These are the activations of a small neural network, seen along a few directions. Each row is one input.
In each table, some parts of the input vary, and every possible input appears once, in random order.
Descriptions start from the smaller parts, as in this example, which fits no table here: one of 6 places along a line, together with either a single point or one of 9 places along a line or (one of 2 separate values, together with one of 5 places around a ring).
Shared parts are said once, and a part with two or three values counts as separate values.
In the rows, 128 means zero.

Other details of the inputs vary at random and push rows far along two fixed directions, the same in every table; ignore that.
These rows show it; all are for the same input, with only those details redrawn:
[157  97 156 106 123 139 133  98 103 145 158 140 109 116]
[149  41 230 121 145 145 104 128 125  63  26 149 137 123]
[110 122 149 153 153 122  93 148 155 109  77 100 156 165]
[100 142 127 159 154 116  92 151 162 122  94  88 159 173]
[108 185  69 145 136 112 116 126 141 187 199  82 135 165]
[161  99 148 100 118 140 140  91  94 156 180 143 101 110]
[163  67 191 104 127 145 127 102 103 114 114 152 112 109]
[110 122 149 153 152 123  92 149 155 108  77 100 156 164]

A family of inputs:
x1: [ 90 139 137 135 162 123 108 153 143  94  69  94 157 153]
x2: [134 139  81 120 114 135 167  96  95 149 213 117  96 114]
x3: [ 81 143 120 147 144 127 100 176 135  96  65 122 168 133]
x4: [ 84 153  97 159 145 136 114 173 157 104  87  98 152 168]
x5: [ 76 207  56 149 127 101 138 144 131 164 179  99 143 133]
x6: [136 108 126 121 103 137 143 111  95 164 162 161 124  92]
x7: [ 91 189  66 157 129  90 144 112 155 185 191  82 138 152]
x8: [113 171  95 118 145 127 117 137 121 143 165  99 127 145]
x9: [160 104 146 112  99 135 136 119 130 121 125 163 120  95]
x10: [105 167 118 165 143 106  89 147 167 120 103  97 148 173]
x11: [111 128 112 158 141 125 100 162 170 106  81 120 181 148]
x12: [ 85 150 113 162 154 107 106 141 162 136 101  78 166 173]
x13: [149 139 106 110 117 130 140  93 103 187 219 124 105 123]
x14: [110 145 119 131 141 122 115 180 160  96  48 131 135 151]
x15: [159  64 158 116 102 158 159 103 103 133 136 165 102 108]
x16: [167 130 145 107  89 122 146  89 115 142 168 156  86  95]
x17: [139  90 178  94 128 131 160  99 101  97 110 152 108  85]
x18: [163 104 133 104 102 133 155 120 120 152 128 172  94 111]
x19: [162 122 123 105 125 151 160 132 105 127 145 166 104  99]
x20: [123 194  86 119 128 119 119 129 123 145 183 113 108 137]
x21: [133  48 191 154 136 135 130 119 133  63  44 130 137 132]
x22: [ 95 180  70 157 112  98 144 120 132 189 193 109 139 130]
x23: [171 122 110 119 109 142 166 110 111 172 186 163 102 104]
x24: [152 106 126  95 124 151 138 133 106 104 133 165 132  88]
x25: [166 109 145  81 100 146 146 120 105 101 134 175 102  73]
x26: [137 124 175 115 123 126 115 140 137  59  60 146 113 111]
Q: Describe the family of inputs behind these rows.
A: one of 2 separate values, together with either one of 4 places along a line or one of 9 places around a ring
Q: Which other rows does x6 become when the choice among 2 separate values takes its other values? List them by row number.
A: x3
Q: A walk changes only the place on the line of 4. It starts at x14 and steps to x19. List the rest of the walk in order.
A: x4, x2

A family of inputs:
x27: [177  57 180 131 130 147 126 116 130  99  90 155 125 137]
x28: [ 85 144 124 146 155  97 110 144 140 101  71  98 138 157]
x29: [128 120 118 110 135 136 166 119  89 165 196 128 127  99]
x30: [ 85 147 130 154 141 102 111 147 140  97  72  85 139 152]
x31: [128  70 241 125 125 144 121 125 128  16  15 152 106 117]
x32: [157 117 152  98 120 140  96  95 102 159 174 126 121 133]
x33: [140 140 115  92 114 147 146 111 102 149 189 132  79 128]
x34: [ 96 173  95 148 155 112 125 136 122 145 127  99 123 151]
x35: [110 163 125 130 140 103 106 161 175  80  71 101 146 135]
x36: [ 90 132 106 149 157 134 122 152 126 124 135 100 167 151]
x37: [107 127 134 153 132 131 108 184 154 111  52 136 162 134]
x38: [139 154 110 113  97 119 149 106 103 122 179 160 123  81]
x39: [154  67 177 128 123 143 122 142 131 104  74 173 118 120]
x40: [144 140 139  97 119 105 120  79 110 186 194 128 110 122]
x41: [109 125 101 161 152 134 120 133 146 130 136  94 163 163]
x42: [142 141 139 102 129 144 158 109 105 141 153 141  80 120]
x43: [119 143 101 158 133  96 127 126 176 146 119 109 141 169]
x44: [ 99 176  87 124 131 105 126 154 150 122 108 132 158 136]
x45: [112 161 107 133 137 145 109 144 138 109 120  89 120 169]
x46: [168  95 178  91 143 139 125 144 129  71  76 149 118  96]
x47: [134 129 115 116  84 128 153 120 113 160 146 158 113  88]
x48: [122 116 120 163 145 119 106 149 174 131  90 109 147 176]
x49: [ 91 160 133 132 146 110 116 146 163  96  72 102 126 172]
x50: [101 150  94 160 152 124 139 122 150 159 138  96 154 151]
x51: [143 129 109  91 113 144 140 133 103 134 156 164 122  97]
x52: [ 94 178 116 138 128 115 128 139 154 116 112  81 117 157]
x53: [118 126 111 109 110 129 176  96  89 172 201 120 117  87]
x54: [102 143 123 148 160 113 107 159 130 104  80  87 141 156]
x55: [107 117 126 154 129 147  93 176 150  99  55 138 156 138]
x56: [127 117 144 171 150 119 118 143 173 116  58 116 150 168]
x57: [166 134 116  89 129 146 133 124 112 117 170 145 105 105]
x58: [119 165  89 130 137 131 115 166 131 114 126 128 160 138]
x59: [ 86 148  81 149 147 137 120 143 127 139 154  87 164 152]
x60: [145  81 221 112 126 117 101 107 122 109  77 131 131 116]
x61: [170  77 204 100 136 146  97 101  95 124 130 149 124 124]
x62: [133  92 183 129 121 123 134  97  88  80 107 142  99  91]
x63: [152 136 108 126  84 120 160 109 122 173 181 144  97 108]
x64: [145 109  99 121 122 154 144  89 110 161 195 121 125 124]
x65: [ 95 135  82 152 141 130 123 134 154 155 150  86 156 160]
x66: [133  67 160 115 126 127 153  94 125 121 105 140 130 112]
x67: [100 168  82 148 150 121 109 144 117 131 147  87 134 167]
x68: [ 92 108 150 188 145 113 111 120 164  82  79  95 170 141]
x69: [157 112 134 146  98 112 150  83 130 141 172 136 105 118]
x70: [ 95 143  92 147 117 134 109 173 152 141 112 134 146 141]
x71: [124 146 101 163 129 131 112 162 154 136 126 124 143 167]
x72: [140 137 160 123 108 111 108  78 106 156 188 121 115 111]
x73: [131 148  76 164 128 125 112 132 161 155 151  93 140 179]
x74: [122 169  86 158 128 114 121 165 160 164 142 114 137 160]
x75: [151  90 159 118 106 122 145 120 132 126  98 178 111 118]
x76: [126 162 101 126 147 134  95 159 161  92 109 103 143 142]
x77: [142 101 168  99 109 131 140 133 114  80  70 168 136  85]
x78: [156  86 176  90 143 145 112 138 132  67  71 162 113  96]
x79: [152 154 100  80 118 115 150 103 124 138 185 144  94  94]
x80: [153 118 168 106 116 125 130 111 125  70 119 154 105  79]
x81: [152 129 162 104 133 126 118  93 105 175 163 135 114 119]
x82: [143  62 177 120 116 137 154  90 119 111 101 133 130  96]
x83: [118 171  89 166 132 113 126 148 156 164 131 128 131 158]
x84: [129 151  98 137  82 122 151 109 108 164 196 160 108  85]
x85: [ 86 176  70 149 118 106 124 153 158 162 126 131 145 143]
x86: [139 114 117 108 125 145 130 112  82 129 160 127  95 121]
x87: [ 78 150  92 137 142 105 144 130 132 155 151 102 152 141]
x88: [159 121 163  99 130 125 112 105 105 168 169 127 117 120]
x89: [123 120 120 110 136 140 171 104  86 170 186 139 122  92]
x90: [159  64 227  93 139 155 134 136 110  56  45 154  97 111]
x91: [140 132 117 119 107 141 152 125 107 166 141 172 114  95]
x92: [110 138  98 151 146 125 133 137 151 155 148  86 157 149]
x93: [134 125 126 165 145 113 116 153 172 129  88  98 152 171]
x94: [127 145  95 162 125 133 104 156 155 135 122 120 138 163]
x95: [154 150  99  94 117 135 155 129  98 150 178 156 121  92]
x96: [151 112 161 100 126 133  99 103 106 167 168 132 121 126]
x97: [147 130  95 117 101 150 143 130  99 169 184 163 113 105]
x98: [ 75 147  84 143 149 127 127 151 132 151 154  96 160 150]
x99: [151 146 111  92 115 155 157 107  91 148 207 133  78 132]
x100: [160 113 167  95 141 144 136 128 126  88  90 161 111  93]
x101: [146 158  98  98 117 137 159 118  98 155 172 165 118  91]
x102: [107 163 109 184 112 102 115 141 167 127 125 119 141 147]
x103: [173  67 175 119  96 125 155  95 127 121 104 147 109 113]
x104: [120  41 223 133 132 139 137 108 101  53  58 157 141  80]
x105: [132 125 107 104 123 134 140 111  82 154 185 131  91 115]
x106: [113 144 112 137 141 137  96 172 149  77  66 125 170 141]
Q: Describe the family of inputs behind these rows.
A: one of 8 places along a line, together with either a single point or one of 9 places around a ring
Q: Changing only the place on the line of 8 turns x77 into x51. The same change can be made to x82. Which row results?
A: x65
Q: Changing only the place on the line of 8 turns x76 into x79. The same change can be made to x45. Which row results?
A: x49
Q: Which other rows does x40 become when the place on the line of 8 takes its other values? List them by row number.
A: x32, x60, x61, x72, x81, x88, x96
Q: List by row number the other rows that have the place on the line of 8 in common with x91.
A: x34, x42, x50, x56, x81, x83, x89, x100, x101

A family of inputs:
x107: [ 93 193  87 163 122  87 111 149 164  69  85 103 122 144]
x108: [ 96 111 143 176 157 133  98 121 118 121 131  78 179 161]
x109: [173  53 174 133 118 145 145 125 118 130  93 172 109 116]
x110: [149  81 184 151 104 108 130 100 142  67  61 143 101 121]
x111: [120 163  78 106 101 138 145 131  98 173 190 146 118  93]
x112: [ 76 151 129 165 151  71 108 125 168 145  93  65 174 156]
x113: [203  95 209  98 105 137  97  99 121 116 132 162  91 107]
x114: [ 96 208  76 125 111 109 166 117 129 144 189 106 103 125]
x115: [124 178  67 117 108 129 154 136 108 179 188 147 104 124]
x116: [132 111  96 122 131 151 154  77  92 176 239  99 104 124]
x117: [ 67 183 114 132 156  78 109 147 145 114  90  77 163 130]
x118: [124  72 172 128 152 137 113 120 134 107  86  91 129 174]
x119: [118 155 113 145 100 107 172  83 135 171 195 105 104 134]
x120: [ 89 160 106 142 128 132 110 173 139 121  79 126 147 140]
x121: [104 164  89 155 149 125 119 190 155 115  83 121 144 155]
x122: [109 117 188 108 143 120 140 120 106  89  91 145 121  92]
x123: [111  91 201 147 141 110 133 100 132 118  90 128 137 121]
x124: [152  51 187 126 105 152 135 115 110 132  83 173 120 108]
x125: [ 85 168  93 143 154 131 111 136  95 126 177  79 159 138]
x126: [186 106 191  56 123 155 117 114 108  91 119 160  79 103]
x127: [186 141 132  92 109 132 122  82 126 184 220 121  79 142]
x128: [127 138  74 141 101 123 140 113 124 199 204 137 139 120]
x129: [ 95 138 118 114 164 132 108 154 134  95  96  78 132 176]
x130: [133 211 118 121 134 115  68 166 161 105 127 110 127 148]
x131: [115 165 133 118 186 120  81 148 133 104  94  98 141 172]
x132: [145 174  49 107 112 146 172 132 118 158 196 141 114 102]
x133: [175 104 130  89 119 155 174 133  96 113 140 179  93  83]
x134: [144  89 150  94 108 150 137 133  99 107 115 183 128  72]
x135: [ 69 157  93 146 173 136 107 159 136  91 116  67 151 161]
x136: [161  59 169 138 125 152 145 128 146  95  61 159 142 115]
x137: [ 99 130 110 168 121 121 110 148 149 159 110 116 161 148]
x138: [151 107  96 124  97 125 146 102 117 184 201 160 131 105]
x139: [118 126 103 163 130 120 121 143 177 136 109 121 174 150]
x140: [174  90 126 127 117 143 164 122 121 151 154 160 109 112]
x141: [139  68 177 150 121 135 128 136 135 120  57 160 129 140]
x142: [109 156  84 128 122 120 117 159 141 121 130 142 157 119]
x143: [133 105 140 116 128 142 131 157 148  72  60 162 158 103]
x144: [182  96 166  90 142 139 126  70  87 165 181 141  94 130]
Q: Changing only one part turns x135 into x116. The same change can be made to x125. Which row results?
A: x108
Q: Describe the family of inputs behind these rows.
A: one of 2 separate values, together with either one of 4 places along a line or one of 6 places along a line or one of 9 places around a ring
Q: Which other rows does x134 become when the place on the ring of 9 takes its other values? List them by row number.
A: x111, x115, x120, x121, x132, x133, x142, x143
